These are the activations of a small network on made-up records, seen along a few directions, one row for each record.
Here are examples, each followed by its value of one field, DIRUS.
The largest differences between rows may come from other fields.
(in the rows, 500 means zero)
Random noise pushes rows far along 18 fixed directions. That doesn't count. These rows show it; they differ only by the noise:
372,394,670,617,704,568,574,612,727,578,568,346,637,512,518,556,479,423,480,436,472,539,560,406,554,350,530,519,551,580,425,718,396,492,176,536,465,696,672,426,533,404
538,636,356,486,412,535,430,527,367,381,682,601,508,288,404,387,540,508,508,488,531,464,484,381,526,555,530,629,447,583,501,461,678,535,664,362,396,501,558,498,477,482
658,724,613,176,310,448,565,516,555,230,209,295,578,503,488,502,711,562,397,426,502,453,339,663,540,241,643,276,541,440,585,370,379,547,646,661,417,454,521,610,316,393
571,579,414,701,381,428,442,277,391,473,533,389,572,654,495,578,470,385,468,400,451,592,406,427,544,595,454,450,560,422,580,380,549,408,631,508,280,644,228,542,563,442
722,455,643,814,478,484,464,523,526,731,347,472,466,539,630,525,414,586,496,501,558,575,418,707,658,591,339,385,574,613,430,475,466,386,550,571,648,321,514,547,394,566
590,507,537,505,447,392,491,248,503,623,448,486,462,455,670,405,457,392,493,436,687,443,356,671,383,661,427,456,582,339,366,320,455,471,412,591,338,479,237,313,411,626
514,555,436,348,356,688,499,611,705,251,511,516,556,554,371,450,460,667,512,474,582,176,359,415,505,429,438,437,333,787,580,700,505,797,699,208,573,407,755,448,389,554
740,659,392,719,462,567,555,502,612,460,669,417,669,597,472,606,417,278,459,371,386,435,481,444,600,481,587,602,551,441,709,475,590,575,695,400,454,536,451,539,540,564
376,472,723,495,424,353,259,339,273,354,650,272,619,347,361,614,655,528,792,475,502,675,168,641,657,651,370,556,627,594,609,546,430,348,643,467,394,690,601,296,402,390
617,420,468,284,362,507,825,432,547,382,394,548,487,305,485,425,578,377,561,505,568,500,497,580,366,531,516,414,567,334,562,544,515,419,618,515,522,340,509,648,287,567
361,396,361,500,502,615,607,410,548,662,495,782,401,199,386,694,598,486,646,550,672,687,489,266,433,581,286,669,379,479,436,474,621,546,535,304,687,492,360,431,264,600
355,458,471,424,415,483,631,464,368,455,451,600,307,496,371,233,580,798,447,652,539,421,503,495,385,404,393,239,446,535,490,724,616,349,493,438,356,281,606,793,458,283
768,638,357,350,290,447,453,538,587,232,448,478,607,506,511,559,496,327,438,415,521,461,397,496,546,680,591,860,569,471,514,259,621,705,665,516,409,626,358,603,429,547
753,451,561,402,614,389,390,685,576,516,617,494,386,441,542,396,421,612,560,566,557,531,373,530,605,574,747,757,576,489,489,472,614,723,287,563,625,727,604,474,420,535
520,517,750,539,505,491,517,524,677,411,289,145,588,691,490,631,613,605,320,464,521,578,407,460,513,428,452,472,635,671,418,510,472,554,243,515,363,623,584,588,510,309
539,521,730,327,483,425,507,431,532,433,665,434,501,782,461,496,442,485,514,498,577,211,527,710,644,639,580,542,557,356,451,634,371,566,525,558,411,423,535,653,564,372
498,322,530,372,628,597,574,427,346,399,618,273,450,448,551,327,489,408,467,442,440,334,608,475,139,622,676,275,505,529,532,529,461,538,376,374,352,545,592,180,710,694
660,572,413,260,370,422,457,422,325,248,659,469,500,362,385,536,586,420,618,461,515,595,399,388,552,652,713,651,534,388,617,351,611,596,704,456,453,718,424,502,427,498
492,206,455,629,544,492,648,396,429,466,701,358,428,448,630,531,349,268,543,366,429,528,562,442,335,767,642,587,600,418,525,455,558,497,511,276,451,689,417,424,569,633
313,368,428,427,350,531,458,310,614,375,395,496,373,793,456,727,388,659,537,440,562,321,296,374,453,597,368,496,304,522,577,450,472,818,718,187,545,683,255,513,406,544

387,368,235,597,234,491,408,593,564,324,103,440,633,661,631,471,482,433,458,409,343,578,309,689,409,425,231,325,554,763,510,553,341,282,585,649,382,412,384,508,457,414
lenev
556,659,224,456,454,573,373,519,360,354,804,477,420,417,348,398,601,554,484,472,455,363,363,372,332,455,631,529,450,653,672,497,712,675,625,152,395,428,574,246,570,550
fozon
658,659,616,584,427,654,559,441,614,403,454,426,701,533,422,327,417,573,436,548,545,209,456,538,439,529,298,357,462,625,621,631,576,553,603,421,380,321,705,513,554,635
gom
640,346,347,549,411,637,559,489,536,441,336,486,585,496,455,586,510,379,538,533,488,619,488,422,320,724,295,521,546,664,558,524,570,481,518,453,562,434,453,414,514,677
gom
406,409,758,584,537,452,673,472,456,386,430,241,608,214,671,531,505,303,421,390,393,544,605,640,392,605,538,680,645,397,467,288,528,392,532,452,347,627,577,587,510,566
lenev
539,283,429,271,245,334,640,466,459,210,409,389,320,624,573,418,508,494,465,478,504,427,382,716,339,726,573,571,680,471,474,488,544,494,588,404,394,399,442,754,416,393
fozon
367,540,270,547,443,447,451,541,561,553,374,644,397,526,492,622,553,538,494,486,377,501,362,570,478,288,433,604,394,429,637,399,532,566,676,443,564,470,294,549,378,502
nare
613,757,589,582,346,487,669,310,747,447,461,504,666,533,418,446,495,469,393,503,660,284,402,495,514,514,276,615,535,431,525,520,637,569,599,415,297,359,510,708,396,506
nare
417,487,355,605,419,534,327,461,445,571,504,466,457,632,647,657,490,412,494,365,507,511,404,646,461,543,431,412,540,613,428,367,354,463,577,394,541,329,306,210,521,518
fumom
460,732,416,436,493,567,548,546,431,533,599,743,515,419,423,353,529,514,456,501,502,321,697,448,610,281,568,346,311,430,490,571,460,448,716,557,495,296,584,609,514,461
ledu
400,374,666,507,655,451,479,411,421,631,465,378,485,208,526,574,623,453,696,525,421,597,312,766,340,472,425,507,564,355,679,423,441,416,464,513,549,549,483,174,388,695
ralo
336,280,626,837,665,474,258,779,571,684,572,407,385,524,739,602,340,601,401,407,498,596,522,538,685,599,520,804,557,817,139,452,486,568,212,391,583,689,589,432,550,375
ralo
585,475,562,674,531,574,618,541,533,640,339,540,479,454,603,358,388,613,496,535,456,411,524,646,470,355,414,164,424,530,614,568,442,409,630,510,662,270,644,526,439,675
fumom
602,625,435,549,595,448,478,395,618,622,518,496,528,588,562,497,436,441,465,464,525,526,436,381,476,366,610,456,484,334,581,384,500,619,362,588,470,698,315,347,515,595
gazas
767,518,483,500,689,568,503,623,546,645,417,511,459,452,577,291,428,601,437,554,498,490,583,381,415,350,687,247,406,568,530,502,496,613,306,636,655,549,631,297,571,752
ledu
633,523,499,402,472,602,565,472,690,581,512,632,498,463,465,587,504,508,569,541,768,525,476,375,522,606,418,546,503,570,383,536,503,640,413,411,721,368,538,376,354,599
gazas

Which value of DIRUS does each new row have?
399,621,739,560,537,597,354,435,407,384,506,418,753,238,481,464,489,418,429,446,563,371,644,376,521,750,326,746,390,652,302,327,545,556,561,482,243,709,616,384,641,620
ralo
538,451,608,587,527,533,667,571,631,457,455,496,606,366,459,554,482,426,515,555,467,520,584,475,486,607,381,765,550,524,560,535,617,511,550,413,581,476,695,686,465,592
gazas
597,532,474,514,501,414,413,436,447,525,575,488,670,732,560,518,438,211,499,445,478,564,642,536,611,658,547,535,623,404,397,507,343,333,403,826,368,555,341,486,708,437
gazas
594,589,410,544,517,476,388,803,593,648,481,713,526,266,576,414,532,511,577,546,503,606,402,746,684,303,495,635,559,565,457,544,485,404,446,703,683,320,613,461,306,465
lenev
387,474,586,359,493,472,521,417,362,323,668,493,633,528,469,397,403,387,567,492,481,454,681,411,581,627,602,480,497,381,465,591,423,392,523,623,345,684,549,608,661,401
fumom
506,523,647,480,617,644,446,476,525,682,532,623,546,574,402,689,506,436,609,552,516,245,629,674,551,614,326,544,343,472,537,559,340,596,702,481,723,222,545,329,569,754
nare
226,640,487,246,451,561,353,590,353,358,505,631,521,286,342,523,727,603,470,516,574,537,594,342,587,422,469,617,355,631,285,467,497,498,520,524,384,545,553,527,479,267
ralo
613,490,538,611,506,706,391,696,460,489,431,361,556,406,637,579,519,428,355,392,513,472,641,549,440,662,469,520,523,875,283,351,455,544,515,361,596,282,669,251,608,649
lenev
